These are the activations of a small neural network, seen along a few directions. Each row is one input.
Each table varies a few parts of the input and shows all the possible inputs, shuffled.
A made-up example of a description, with smaller parts first: one of 8 places around a ring, together with either a single point or one of 11 places around a ring or (one of 3 separate values, together with one of 6 places along a line).
Shared parts are said once, and a part with two or three values counts as separate values.

Other details of the inputs vary at random and push rows far along two fixed directions, the same in every table; ignore that.

A family of inputs:
x1:   2  -2  31  27 -61 -17   4 -22  17 -31  11 -57 -44  -1  -2
x2: -40 -40 -39   0 109  38 -38   2 -35  50 -35  72  71  32 -44
x3:   1  49 -57 -38  81  33  31  -7 -25  20  -1  76  43  23  23
x4:  13  40 -16 -17 -42  -7  37   3   1 -12  33  -4 -22  -3  38
x5:  20  -2 -23 -35  87  76 -52  19 -81  53 -57  39  57 -43  -8
x6: -39 -40  15  33  23   7 -35   0  14  17 -18  12  31  14 -45
x7: -44 -74  43  56  -6  -7 -65 -17  11   2 -12 -48  -1   3 -62
x8:  68  30  14 -28 -73  14   2  28 -56  15 -30 -33 -48 -54  37
x9:   4  -8  27  34 -77 -11  11  -9   1 -20  -2 -42 -48   5  -9
x10:   41   43   11  -22 -100  -48   50    0   27  -50   59  -56  -68  -29   65
x11: -29 -51  21  25  48  -3 -45  -9  21   7 -16   3  32   5 -36
x12: -46 -67  47  60 -16   5 -62 -31   0  -6 -13 -64 -10  12 -55
x13:   1  38 -63 -47  76  14  26  15 -13  28  15  81  49   9  24
x14:  41  96 -74 -86  76   2  81  15   8   0  27  82  36  10  66
x15:  18  44  -1 -16 -39 -20  47  14  23 -17  19   4 -26   1  29
x16: -27 -42  26  20  57   8 -38 -14  10   5 -27   0  21  15 -35
x17:   41   44   11  -13 -107  -59   57   18   59  -48   56  -41  -52  -26   50
x18:  26  22  -6 -25 -29 -38  28   9  24 -23  40 -14 -24 -25  41
x19:   9  33 -61 -43  66  11  37  21  -4  25   2  89  55  18  18
x20: -46 -77  44  68 -34  12 -59 -18 -16   7 -29 -50 -14  19 -63
x21:  28  34   1 -17 -25 -19  33 -12  14 -31  26 -18 -32 -11  42
x22: -41 -71  51  64 -13   8 -50  -6   1   8 -45 -30  -7  25 -72
Description of these inputs: either one of 2 separate values or (one of 4 places along a line, together with one of 5 places around a ring).
A walk changes only the place on the ring of 5. It starts at x3 and steps to x15. List the rest of the walk in order.
Answer: x6, x13, x4
Which other rows belong to the same alternative as x5? List them by row number.
Answer: x8

A family of inputs:
x23: -19  12 -26 -14  83  27 -10 -27  -8  20 -10  45  46  16  -7
x24:   9 -15   6  -5 -17 -19  -8   0   8 -14  26 -21  -8  -2   3
x25: -36 -59  24  43 -21   4 -42  -8 -10   9 -14 -20  -8  19 -56
x26: -41 -53  37  51  -9   5 -52  -8   8   6   0 -36   0   3 -41
x27:  26  30 -20 -34  15 -23  30  12  18 -13  17  14  -4 -19  40
x28:   6  -3  43  18 -65 -27  -8  -1  32 -25  16 -40 -38 -19  -9
x29:  37  53 -33 -51  32 -10  44  -6   4 -14  34  34   5  -3  50
x30: -30 -53  38  49   5   7 -41  -2   6   9 -37 -12  13   9 -54
x31: -52 -55  -2  29  79  27 -44  -8 -21  41 -65  33  47  29 -51
x32:  10  40 -60 -40  41  15  34  15  -4  13  15  56  37   7  25
x33:  39  43   5 -17 -87 -28  57  -1  12 -29  38 -24 -59   9  33
x34:  32  49 -56 -50  47  42  16  32 -73  37 -49  24  25 -46  57
x35:   20   10   44   22 -102  -22   23    1   27  -39   29  -53  -56   -3   10
What do these inputs look like to the network?
Answer: either a single point or (one of 3 separate values, together with one of 4 places along a line)
Change only the choice among 3 separate values in x27. List by row number the other rows that result.
Answer: x24, x29

A family of inputs:
x36: -16 -46  40  37 -43 -20 -27  13  10   0 -15 -38 -32   1 -32
x37:  25  54 -30 -54  19   6  37   0 -20  -4  25  11  -6 -12  51
x38:  18  61 -33 -32 -34 -31  62   6  37 -19  62  16 -18  -3  62
x39:   5 -21  64  30 -66 -21 -26  -9  17 -25  -1 -74 -51 -38  -5
x40: -27 -54  18  15  87  31 -62  -7  -8  29 -52  14  49  11 -49
x41:  23  60 -39 -30  -6  24  41   8 -24   7  12  31   6   0  40
x42:   9  45 -38 -35  34  18  35  18 -15  23  -8  63  24  11  11
x43: -11 -33  43  30 -36  -1 -35 -21 -11 -15 -10 -74 -46  -3 -19
x44:  35  72 -26 -34 -53 -35  72  11  50 -37  67  -6 -23 -12  57
x45: -59 -48   4  30  92  18 -45 -33   1  19 -26  33  40  51 -48
x46: -35 -55  11  44  10  22 -46  -1 -20  33 -43   5  21  15 -67
x47:  33  51 -38 -31  -3  18  53   1 -29   0   5  35  -1  11  42
x48: -46 -35   7  32  65  58 -43 -19 -44  28 -55  24  36  29 -48
x49:  -7  15 -55 -39  88  23  -2  30 -22  42  -3  82  66   7   4
x50:  50  61 -17 -46 -23 -17  35  13   6 -13  34   0 -16 -45  63
x51:  26  55 -32 -27 -35  -5  44  27  -3  10  13  26  -3  -9  28
x52:  37  46 -16 -42 -13 -11  26  29  15  -6  21  13   8 -32  47
x53: -34 -51  24  14  79  32 -61  -2  -8  27 -44  16  54   3 -49
x54:  14  11 -46 -48  91  29  -3  15 -12  27 -12  70  69 -10  11
x55: -25 -57  19  25  37  24 -57 -29 -35  15 -28 -28  10  12 -43
x56: -36 -31  47  44 -41 -27 -13 -20  34 -19  16 -39 -32  12 -20
x57: -18 -33  35  29 -35   3 -48 -15 -15  -2  -2 -68 -24 -14 -21
x58:  -3   4 -57 -38  78  19   3  28 -22  37  -5  81  58   6   3
x59:  27  48 -29 -29 -35 -44  72   0  30 -30  52  16 -23   9  60
x60: -15  21 -64 -37  89  11  23  -9   0  15  19  83  55  24  20
x61: -50 -40   2  26 100  20 -42 -29   7   9 -32  24  52  48 -59
x62:  -6 -31  47  53 -90 -49   5 -12  48 -50  19 -79 -51   7 -20
x63:   1  21 -61 -32  95  36  17   9 -39  48 -32  96  65  31  -7
x64:  -5 -21  46  46 -85 -17  -8   2   9  -4 -20 -52 -52   7 -33
x65:  55  51 -23 -44 -27 -19  37  11   3 -21  30   1 -16 -45  60
x66: -30 -28  48  45 -34 -20 -15 -17  41 -29  10 -51 -22  11 -36
x67:  20 -32  56  34 -75 -28 -22 -11  12 -25  -1 -74 -53 -34  -5
x68:    3  -12   54   47 -104   -4   -2  -13    1  -27  -11  -71  -73    4   -9
x69:  55  62 -14 -48 -11 -17  44   6   7 -23  23   2 -30 -32  63
x70:   7 -26  39  27 -90 -18 -19 -12  -5 -26  17 -87 -58 -27  -5
x71:  36  58 -33 -33 -51 -40  74  11  43 -43  61  -6 -21  -9  54
x72: -19 -66  32  28  34  13 -57  -5  -2  15 -44 -11  29   0 -47
x73: -17 -60  36  40 -39 -18 -33  11   3   6 -15 -29 -18   2 -36
x74: -48 -64  25  34  39  16 -57  10 -11  28 -35   8  24  12 -57
x75:  28  50 -43 -31  -6  23  43   5 -28   1   9  35   8   2  38
What do these inputs look like to the network?
Answer: one of 5 places around a ring, together with either one of 2 separate values or one of 6 places around a ring
Changing only the place on the ring of 5 turns x41 into x47. The same change can be made to x52. Which row results?
Answer: x72
Changing only the place on the ring of 5 turns x57 into x43. The same change can be made to x38. Which row results?
Answer: x45
A walk changes only the place on the ring of 5. It starts at x44 and steps to x71. List the rest of the walk in order.
Answer: x62, x61, x66
List by row number the other rows that have the place on the ring of 5 in common with x74.
Answer: x37, x39, x42, x48, x53, x56, x66
A walk changes only the place on the ring of 6. It starts at x54 and steps to x58. List the rest of the walk in order.
Answer: x46, x75, x70, x65
